Each row has a name. Each piece below is followed by the name of the row it came from, unless a question asks for something else. Each question is about the rows just above it.

ruta: [-36.4  -2.0  15.2 -35.3  40.8 -51.4  60.6 -42.2  30.3  11.8  -1.4  42.6
 -21.6  -0.5   0.4  18.4  -6.2  -2.2   5.1 -14.5  -9.4  16.6  55.7 -33.3
  31.6  22.4 -32.4]
gezo: [  0.0  49.9  -6.7  -5.2 -10.0   3.1  -2.1   7.7  27.9  14.6  43.5  23.5
  12.2 -31.6  -4.6 -10.7  23.8  31.8  14.7 -41.8  15.5  45.6  -3.9 -32.4
 -18.6   0.6  20.1]
pivit: [ 21.4 -89.1  15.6  57.2  12.2  20.6   7.0  32.3 -14.9 -32.4 -86.4 -11.3
 -46.3  40.2 -25.9  67.7 -21.3 -68.3   7.7  42.1  17.0 -62.3  26.0  23.9
  44.1 -22.0  22.3]
gifar: [ 58.0  45.4 -35.3 -28.6 -26.3 -20.6  -2.7 -39.0 -20.1  13.5  58.0  25.0
  45.7 -26.3  21.0 -35.9   8.0  37.2 -27.9 -15.5 -25.8  36.7   0.6 -36.6
 -25.7 -11.2  -6.2]
gefo: [ -6.7  17.7   5.7  16.9  -7.1   0.5   0.4 -30.0   9.8  27.8   6.0  -4.8
  15.1 -10.2  -6.3  20.7  -5.9  22.5   0.5  -4.6  22.1 -36.3  -2.0  15.2
  24.6 -13.0  -8.2]
lag: [-27.2 -19.2  -2.0 -43.2 -31.7  50.6  33.4 -29.7  11.3  -3.0  10.3  -8.2
 -20.3  -8.3  27.5  35.5 -31.4 -21.6  31.3 -38.6 -31.2 -24.2 -13.3 -40.1
   6.0  32.7   5.6]
sisi: [-20.5  -8.3  27.5  35.5 -31.4 -21.6   0.9  -9.5 -40.5 -16.7  12.2  79.9
  15.7 -26.4 -14.4  59.9  15.8 -16.6 -16.9  -4.5   2.3   8.6  58.7 -83.1
  13.7 -84.1  78.0]
meri: [ -2.8 -11.0 -59.9  58.8 -48.8   3.8   0.1  -9.8 -40.9 -16.8  11.7  80.3
  15.7 -26.6 -14.3  60.4  15.5 -16.2 -16.4  -4.6   2.8   9.5  58.9 -83.6
  13.0 -83.9  78.1]
bada: [ -3.4  14.7  -8.5 -35.9 -19.5  16.5  46.0 -20.7  -1.8 -14.3   0.9 -36.9
 -39.1 -25.4  51.8   8.4 -33.4 -19.1  60.8 -26.2 -15.9 -33.2  40.3 -54.3
  16.3  17.8  -8.0]
nisus: [ -3.0 -11.0 -59.8  58.0 -48.5   3.7   0.3 -10.2 -40.4 -16.3  12.7  80.3
  16.6 -26.7 -14.5  60.0  15.6 -15.7 -16.7  -4.3   3.0   9.6  58.6 -83.5
  13.0 -84.2  77.7]
The row with [-20.3  -8.3  27.5  35.5 -31.4 -21.6] is | lag
The value that gefo holds more than once: | [0.5]
The one value in sisi and meri: | [15.7]
[-36.3  -2.0  15.2] | gefo

lag: [ 29.6 -18.9   0.3 -29.1 -14.8  43.7]
ruta: [-17.1 -18.9  46.3  66.5  54.4 -83.6]
gifar: [ -1.5  -1.0  23.3  -5.2  31.3 -67.7]
gefo: [ -1.5   8.0  69.3  54.6  66.0 -67.7]
bada: [-17.1  -1.0  23.3 -53.1 -49.5  43.7]
sisi: [45.2 21.4 54.0 11.9 77.5 54.6]
nisus: [45.2 21.4 54.0 54.6 77.5 11.9]
[-29.1 -14.8] | lag
Where do [54.6 77.5 11.9] appear? | nisus

gifar: [-2.0 -3.4 -4.7  2.0  2.4  1.3 -2.9  1.2 -6.8 -0.7 -5.4 -2.9]
bada: [  3.8  33.3  34.3 -53.5 -47.6 -25.6   7.3 -38.7  50.5  -7.3  32.8  30.2]
nisus: [ -4.6  -8.9 -12.5   7.5   8.0   4.2  -7.0   5.1 -17.5  -0.7 -14.2  -7.8]
vuvu: [ 1.0 -2.9  5.3 -8.4 -8.5 -5.6  1.4 -6.4  8.8 -2.0  6.0  1.4]
sisi: [-10.0  33.2 -41.3  34.5  35.3  20.5 -20.0  29.2 -54.0   6.9 -48.9 -22.1]
lag: [ 33.3  64.9 -25.9  -0.7 -20.9  10.8 -48.2 -18.4 -25.1  19.8 -73.8  56.3]
[  8.0   4.2  -7.0   5.1 -17.5  -0.7 -14.2  -7.8] | nisus
Which value is in both nisus and lag? | [-0.7]
[ 8.0  4.2 -7.0] | nisus
Repeated in vuvu: | [1.4]
The one value in bada and lag: | [33.3]
[ 1.3 -2.9] | gifar

bada: [-43.3 -55.5  86.9 -43.3 -43.3   3.1 -43.3]
vuvu: [ 76.5  72.8  17.7   5.8 -20.7 -17.2 -23.0]
nuv: [-32.7 -41.6 -95.1 -81.7  47.0 -14.0  77.2]
gefo: [ 13.5 -75.0  67.4  22.5 -85.7  45.7 -68.1]
meri: [-47.2  31.6 -50.5  97.4  35.6 -89.2  66.6]
Repeated in bada: | [-43.3]
[  5.8 -20.7] | vuvu

meri: [  4.7  39.5 -21.1  54.5 -32.9  61.4]
lag: [ 17.0  36.5  36.5  79.9 -32.2  36.5]
nisus: [ 11.2  39.5  39.4 -35.9  20.9 -74.6]
sisi: [ 10.4 -37.8  51.5 -38.0  23.0 -72.2]
ruta: [ -2.0  14.7 -74.7 -36.4 -27.5 -75.1]
gezo: [ -1.6  15.4 -45.3  23.4 -15.2  90.7]
The row with [ -2.0  14.7 -74.7 -36.4 -27.5 -75.1] is | ruta
Repeated in lag: | [36.5]
Which value is in both meri and nisus? | [39.5]
[ 17.0  36.5  36.5  79.9 -32.2  36.5] | lag

